These are the activations of a small neural network, seen along a few directions. Each row is one input.
In each table, some parts of the input vary, and every possible input appears once, in random order.
Descriptions start from the smaller parts, as in this example, which fits no table here: one of 8 places around a ring, together with either a single point or one of 11 places along a line or (one of 3 separate values, together with one of 4 places along a line).
Shared parts are said once, and a part with two or three values counts as separate values.

Table:
R1: [ 49  43 -35  -3  19  35  50  30 -33 -10  12 -44  42  26  27 -59 -37 -23]
R2: [-32  67  19  12  20 -17 -45   2 -36  -5  18 -46  72  11 -11 -24   9  -1]
R3: [  7  14 -44  17 -15  16  77  24  31 -41  29 -15  10  11  13 -25 -32 -11]
R4: [ -4  27  58  15  -1 -19 -41 -12 -22  12  -3  35  -9 -39 -55  88  23  34]
R5: [-42 -10 -14  62   0 -17 -23 -32  23 -25  -4 -30 -28  -8   9 -36  22 -28]
R6: [-23 -44 -15   1 -15  15  42  26  19 -21 -25 -67 -24   6  28 -39  11 -30]
R7: [ 78   1   3  -2   0  30  57  17 -23  -2 -12  36 -30 -24 -11  54 -22  17]
R8: [-14  17  10  30  18  12 -48 -25 -42 -19 -27 -50  -9  39  13 -78  18 -22]
R9: [ -5   4 -27 -57 -27 -48  -8  -8  36  34  41  60  18   0   9  34 -21  51]
R10: [-13 -53  33  29 -33 -16 -63 -18   2   7   4  41 -34 -15  17 -16  22  -5]
R11: [ 33  22  10 -46  37  -2   3 -16  13  29  21  49 -24 -11 -29  94   9  39]
R12: [-38  35 -36 -27  23 -18  26  -8  64 -12  58  -3  19  25  -3  16  -3  11]
R13: [ 12 -23  52  34  -2   9 -46 -39 -29   2 -48  26 -88 -16 -32  35  26  18]
R14: [ 32 -25 -15   1  24  29  17  15 -36   1 -56 -83  29  40  29 -63   8 -56]
R15: [  8  66 -40 -43  44 -18   0   4  -6  17  30 -34  51  45  10 -17 -21   3]
R16: [-85  34   5  36  -3 -27 -15   8  45 -14  15  11  29   4 -32  -5   7   8]
R17: [ 46 -57  34 -16   2  31  20  19 -33  24 -65 -17 -65 -32   4  41  13   1]
R18: [ 16 -86   3 -14 -41  15  12  -3   5  12 -36   8  -1  -7  26  -8   3 -26]
R19: [ 34 -37 -30 -27 -18  18  34  18   5 -16  31  47  13 -29   8  -9 -37   1]
R20: [-59   4  26  -4 -33 -24 -46  -3  17  25  19  76  28 -28 -20  16   2  19]
Changing only one part turns R18 into R19. The same change can be made to R14. Which row results? -> R1
Describe the family of inputs behind these rows. -> one of 4 places along a line, together with one of 5 places around a ring

Table:
R21: [ 39 -17 -14 -15   3  17  21  17 -27   1 -35 -57  25  24  37 -58 -12 -37]
R22: [ 31  14   5  -4  24  -5  10   3  -9   9 -20   4 -19 -14 -22  33  -9  12]
R23: [-44  16  -4  -7  12 -25 -27 -13  29  11  18  -3  26  19  -7  16  19   4]
R24: [-16 -17  28  23 -23  -4 -41 -10 -13  11 -20  38 -20 -16 -12  16   9  12]
R25: [ -9 -41  17  -7 -29   1  -9 -22  14   4  -3  34 -41 -27   3  25  13   7]
R26: [  6  12  30  17  15   6 -27   3 -31  10 -13   5  -5 -18 -18  23  13   4]
R27: [-14   6 -17 -13 -18   6  38  22  18  -5  27  14  30  -2  -7  13 -16  12]
R28: [  6  25 -17  -3   1  -7   2  -3   0  -5  43  19  32  -1   5 -18 -16   2]
R29: [ 26 -26  -1 -17   4  10  22  -3  15   4  -3  26 -35 -16  -4  35   0   5]
R30: [-10 -14 -19  39  -2  12  23   7   4 -39 -14 -64  -3  29  17 -71   5 -38]
R31: [-14  42  -8 -13  14 -10 -12  -2   1   0  20 -15  10  21   6 -13  -5  17]
Describe the family of inputs behind these rows. -> either one of 2 separate values or one of 4 places along a line or one of 5 places around a ring
List by row number the other inputs of the same sort as R28. -> R23, R27, R31
